These are the activations of a small network on made-up records, seen along a few directions, one row for each record.
After each row come some of the record's fields: VASO, FADAL, TOF, MEP, POMIG, VOM, TAMA, BEPA.
A field that a record lacks is written missing.
Other fields move the rows too, some of them a lot.
In the rows, zero is written as 500.
Strong random noise was added to every row along 2 fixed directions; ignore it. To show where, here is one row again and again, with new noise each time:
[510 532 488 351 304 436 516 604 627 392 557 451 477 887 369 496 292 465
 665 670 597 482 301 616]
[563 447 418 433 431 431 371 540 541 504 445 517 420 648 600 433 498 438
 498 690 511 484 395 473]
[528 530 460 347 319 432 499 606 618 396 522 459 453 877 398 490 298 470
 645 688 602 471 293 599]
[559 436 426 448 439 432 362 529 534 518 453 521 427 620 614 427 525 431
 487 680 495 492 415 464]

[559 478 402 584 526 440 287 424 432 614 362 503 387 370 833 435 573 405
 412 542 482 470 544 329]
VASO=pareg FADAL=biva TOF=pimef MEP=gib POMIG=nuga VOM=ravur TAMA=rilo BEPA=rap
[507 508 498 499 547 540 523 526 520 463 447 530 536 497 333 503 482 586
 483 541 501 524 452 533]
VASO=missing FADAL=missing TOF=missing MEP=missing POMIG=missing VOM=meb TAMA=nafol BEPA=rap
[481 380 479 380 408 399 414 632 519 521 528 485 419 619 556 394 572 418
 457 689 498 527 459 479]
VASO=pareg FADAL=biva TOF=pimef MEP=gib POMIG=kuger VOM=ravur TAMA=rilo BEPA=rap
[388 434 731 697 507 509 454 363 491 635 713 494 709 320 451 462 663 442
 523 367 320 640 716 505]
VASO=pareg FADAL=befe TOF=pimef MEP=gib POMIG=kuger VOM=meb TAMA=mor BEPA=rap
[396 413 558 400 416 449 544 530 493 492 700 444 495 485 579 436 587 399
 498 447 456 508 578 532]
VASO=missing FADAL=missing TOF=missing MEP=missing POMIG=missing VOM=meb TAMA=rilo BEPA=rap
[395 475 470 257 569 562 793 676 440 422 547 553 471 625 321 570 559 710
 386 545 608 361 392 633]
VASO=missing FADAL=missing TOF=missing MEP=missing POMIG=missing VOM=ravur TAMA=nafol BEPA=tef
[576 338 438 589 550 446 267 481 438 665 416 577 440 316 819 371 798 380
 319 620 372 569 614 314]
VASO=pareg FADAL=biva TOF=pimef MEP=gib POMIG=kuger VOM=ravur TAMA=perer BEPA=rap
[366 464 546 345 370 476 635 566 513 429 728 419 480 563 469 491 470 397
 562 397 532 472 538 582]
VASO=missing FADAL=missing TOF=missing MEP=missing POMIG=missing VOM=meb TAMA=rilo BEPA=tef
[477 499 673 624 496 524 489 457 565 524 579 510 693 547 235 464 495 552
 561 529 405 631 522 588]
VASO=pareg FADAL=biva TOF=pimef MEP=gib POMIG=kuger VOM=meb TAMA=mor BEPA=tef
[523 632 638 610 567 599 641 471 550 415 452 527 670 569 136 629 309 699
 603 446 517 537 452 643]
VASO=pareg FADAL=befe TOF=pimef MEP=gib POMIG=kuger VOM=ravur TAMA=nafol BEPA=tef
[645 507 362 600 523 413 236 452 494 603 254 531 368 445 756 377 503 362
 473 628 441 544 495 323]
VASO=pareg FADAL=biva TOF=pimef MEP=gib POMIG=kuger VOM=meb TAMA=guna BEPA=tef
[519 534 246 249 617 511 681 677 391 452 351 516 272 609 599 512 497 662
 297 580 703 262 347 509]
VASO=missing FADAL=missing TOF=missing MEP=missing POMIG=missing VOM=meb TAMA=rilo BEPA=rap
[538 574 488 469 487 515 557 514 537 412 467 483 510 604 391 589 356 580
 561 506 572 446 406 585]
VASO=missing FADAL=missing TOF=missing MEP=missing POMIG=missing VOM=ravur TAMA=mor BEPA=tef
[526 532 512 605 680 605 561 403 414 491 429 560 551 263 484 600 551 640
 398 362 480 442 568 486]
VASO=missing FADAL=missing TOF=missing MEP=missing POMIG=missing VOM=ravur TAMA=nafol BEPA=tef
[458 615 595 544 445 557 609 448 592 428 621 446 626 637 265 608 315 552
 684 397 556 523 448 619]
VASO=missing FADAL=missing TOF=missing MEP=missing POMIG=missing VOM=meb TAMA=perer BEPA=rap
[509 520 423 384 489 486 535 557 553 409 487 486 449 645 413 535 384 576
 550 590 598 445 361 552]
VASO=missing FADAL=missing TOF=missing MEP=missing POMIG=missing VOM=meb TAMA=perer BEPA=rap
[503 548 429 315 366 470 609 624 554 377 522 448 409 745 446 533 325 479
 585 540 638 412 370 588]
VASO=missing FADAL=missing TOF=missing MEP=missing POMIG=missing VOM=ravur TAMA=perer BEPA=tef
[461 394 364 337 645 509 617 625 340 572 451 560 343 446 683 446 756 552
 203 549 542 342 519 460]
VASO=pareg FADAL=befe TOF=pimef MEP=vez POMIG=kuger VOM=ravur TAMA=rilo BEPA=tef
[543 415 308 412 560 462 404 515 412 537 416 529 308 373 806 426 634 443
 323 557 524 393 510 371]
VASO=missing FADAL=missing TOF=missing MEP=missing POMIG=missing VOM=meb TAMA=perer BEPA=tef
[446 593 454 224 498 546 857 724 519 320 551 483 477 831 153 605 328 723
 507 562 699 371 282 725]
VASO=missing FADAL=missing TOF=missing MEP=missing POMIG=missing VOM=meb TAMA=nafol BEPA=tef
[534 437 554 636 630 544 399 422 454 565 421 594 618 373 425 486 641 633
 385 596 396 543 519 465]
VASO=pomiz FADAL=biva TOF=pimef MEP=gib POMIG=kuger VOM=ravur TAMA=nafol BEPA=rap
[593 538 315 352 551 487 531 586 468 394 317 513 331 567 541 547 387 597
 428 597 628 343 354 513]
VASO=missing FADAL=missing TOF=missing MEP=missing POMIG=missing VOM=ravur TAMA=mor BEPA=tef
[536 400 564 642 561 497 348 439 477 624 456 588 579 364 543 442 689 490
 429 585 348 598 587 416]
VASO=pomiz FADAL=biva TOF=pimef MEP=gib POMIG=kuger VOM=ravur TAMA=mor BEPA=tef
[616 574 455 559 615 531 466 511 527 453 297 558 511 567 303 531 373 676
 484 645 531 516 371 534]
VASO=pareg FADAL=befe TOF=pimef MEP=gib POMIG=kuger VOM=meb TAMA=nafol BEPA=rap
[472 506 461 494 523 504 502 434 448 523 542 474 447 400 661 542 543 442
 466 384 521 419 562 462]
VASO=missing FADAL=missing TOF=missing MEP=missing POMIG=missing VOM=ravur TAMA=guna BEPA=rap
[447 445 525 516 497 525 516 457 466 543 592 513 516 335 643 542 651 425
 485 363 455 510 624 446]
VASO=missing FADAL=missing TOF=missing MEP=missing POMIG=missing VOM=ravur TAMA=nafol BEPA=rap
[507 546 449 390 450 473 566 579 535 428 488 456 430 604 435 481 385 487
 527 498 572 450 440 568]
VASO=missing FADAL=missing TOF=missing MEP=missing POMIG=missing VOM=meb TAMA=mor BEPA=tef
[618 565 315 579 591 502 363 373 407 554 249 528 329 319 869 520 485 441
 439 435 526 390 528 320]
VASO=missing FADAL=missing TOF=missing MEP=missing POMIG=missing VOM=ravur TAMA=guna BEPA=tef
[489 575 622 585 382 493 500 465 577 497 565 459 610 634 387 536 374 454
 680 473 480 585 501 540]
VASO=pomiz FADAL=biva TOF=pimef MEP=gib POMIG=kuger VOM=ravur TAMA=guna BEPA=rap
[468 425 547 449 505 512 577 575 488 488 602 538 542 564 383 474 585 559
 440 567 481 534 515 548]
VASO=pareg FADAL=biva TOF=mulo MEP=vez POMIG=kuger VOM=meb TAMA=perer BEPA=rap
[537 532 303 309 400 399 466 593 513 419 404 440 264 624 702 459 348 396
 543 572 620 385 381 459]
VASO=missing FADAL=missing TOF=missing MEP=missing POMIG=missing VOM=meb TAMA=rilo BEPA=tef
[549 612 535 591 537 566 537 435 537 431 429 500 585 516 350 619 342 601
 591 441 537 498 440 552]
VASO=missing FADAL=missing TOF=missing MEP=missing POMIG=missing VOM=ravur TAMA=nafol BEPA=tef
[604 634 490 573 479 503 481 488 561 431 367 497 526 649 370 548 265 573
 619 577 553 530 381 529]
VASO=pareg FADAL=biva TOF=pimef MEP=gib POMIG=kuger VOM=meb TAMA=rilo BEPA=tef
[455 545 345 293 528 514 735 659 394 469 487 453 313 497 675 568 526 513
 362 372 681 302 492 508]
VASO=missing FADAL=missing TOF=missing MEP=missing POMIG=missing VOM=ravur TAMA=rilo BEPA=tef
[533 513 598 746 643 595 447 358 464 590 426 588 644 323 426 546 581 585
 467 438 400 581 596 442]
VASO=pareg FADAL=biva TOF=pimef MEP=gib POMIG=kuger VOM=ravur TAMA=nafol BEPA=tef
[615 590 356 545 602 512 418 421 473 486 294 506 403 387 651 549 413 568
 474 482 553 417 448 433]
VASO=missing FADAL=missing TOF=missing MEP=missing POMIG=missing VOM=meb TAMA=mor BEPA=rap
[496 483 583 568 630 583 590 507 465 525 478 584 607 433 298 555 585 657
 416 487 457 526 553 555]
VASO=pareg FADAL=befe TOF=pimef MEP=gib POMIG=kuger VOM=ravur TAMA=mor BEPA=rap

Here are new rows. What are their fields?
[346 529 576 388 510 582 823 567 454 466 722 477 568 575 365 583 540 591
 490 334 570 424 525 626]
VASO=missing FADAL=missing TOF=missing MEP=missing POMIG=missing VOM=meb TAMA=rilo BEPA=tef
[392 337 567 372 390 444 532 612 512 505 703 464 501 535 510 417 655 368
 461 534 454 544 559 529]
VASO=missing FADAL=missing TOF=missing MEP=missing POMIG=missing VOM=ravur TAMA=rilo BEPA=tef
[421 459 642 549 507 541 533 470 531 483 603 495 661 470 306 518 546 564
 524 476 439 561 518 574]
VASO=missing FADAL=missing TOF=missing MEP=missing POMIG=missing VOM=ravur TAMA=nafol BEPA=rap
[670 498 335 573 615 471 298 496 454 570 166 587 367 445 696 451 532 552
 380 690 504 483 434 342]
VASO=pareg FADAL=biva TOF=pimef MEP=gib POMIG=kuger VOM=ravur TAMA=rilo BEPA=rap
[613 437 334 645 713 517 266 344 367 632 259 613 388 131 857 432 712 489
 283 513 398 457 591 269]
VASO=missing FADAL=missing TOF=missing MEP=missing POMIG=missing VOM=meb TAMA=nafol BEPA=tef
[493 558 521 434 396 480 534 532 606 383 538 463 538 747 305 533 290 546
 676 593 572 513 340 589]
VASO=missing FADAL=missing TOF=missing MEP=missing POMIG=missing VOM=meb TAMA=nafol BEPA=tef
[432 482 605 558 444 489 498 448 522 554 628 458 567 401 531 477 554 388
 578 363 414 586 636 493]
VASO=missing FADAL=missing TOF=missing MEP=missing POMIG=missing VOM=meb TAMA=mor BEPA=rap
[505 642 432 390 465 542 615 541 587 315 450 454 492 721 250 609 200 662
 635 533 680 407 270 624]
VASO=missing FADAL=missing TOF=missing MEP=missing POMIG=missing VOM=meb TAMA=nafol BEPA=rap
[555 510 437 599 597 537 403 425 479 543 371 538 489 319 582 493 556 521
 441 469 471 514 530 412]
VASO=missing FADAL=missing TOF=missing MEP=missing POMIG=missing VOM=meb TAMA=nafol BEPA=rap
[477 457 548 550 572 543 498 444 471 507 512 539 583 412 436 527 588 586
 446 494 452 497 521 515]
VASO=missing FADAL=missing TOF=missing MEP=missing POMIG=missing VOM=ravur TAMA=nafol BEPA=rap
[371 431 692 555 500 537 623 438 484 539 788 495 656 373 418 523 654 453
 516 297 381 567 701 569]
VASO=missing FADAL=missing TOF=missing MEP=missing POMIG=missing VOM=meb TAMA=mor BEPA=tef
[459 533 478 407 330 438 518 499 546 463 636 400 443 599 647 493 411 360
 624 420 550 463 500 521]
VASO=missing FADAL=missing TOF=missing MEP=missing POMIG=missing VOM=meb TAMA=mor BEPA=rap
[455 488 541 558 616 584 574 419 429 494 517 537 557 304 491 572 574 583
 437 360 473 454 583 493]
VASO=missing FADAL=missing TOF=missing MEP=missing POMIG=missing VOM=ravur TAMA=nafol BEPA=tef
[506 485 606 657 514 500 363 414 571 568 522 512 644 506 375 457 524 517
 550 578 407 627 495 505]
VASO=pareg FADAL=biva TOF=pimef MEP=gib POMIG=kuger VOM=meb TAMA=perer BEPA=rap
[519 577 324 257 314 440 578 623 545 356 494 418 298 772 615 548 268 409
 612 529 705 342 329 536]
VASO=missing FADAL=missing TOF=missing MEP=missing POMIG=missing VOM=ravur TAMA=perer BEPA=tef
[428 383 509 389 311 401 444 572 550 527 700 415 451 542 700 425 621 259
 530 491 483 535 560 476]
VASO=missing FADAL=missing TOF=missing MEP=missing POMIG=missing VOM=ravur TAMA=perer BEPA=rap
[474 427 501 443 435 457 465 526 543 490 610 484 508 579 485 457 541 434
 512 568 482 520 476 525]
VASO=missing FADAL=missing TOF=missing MEP=missing POMIG=missing VOM=meb TAMA=perer BEPA=tef
[335 446 818 603 433 565 576 394 572 513 816 491 818 462 218 549 598 515
 641 368 349 654 609 634]
VASO=missing FADAL=missing TOF=missing MEP=missing POMIG=missing VOM=ravur TAMA=nafol BEPA=rap
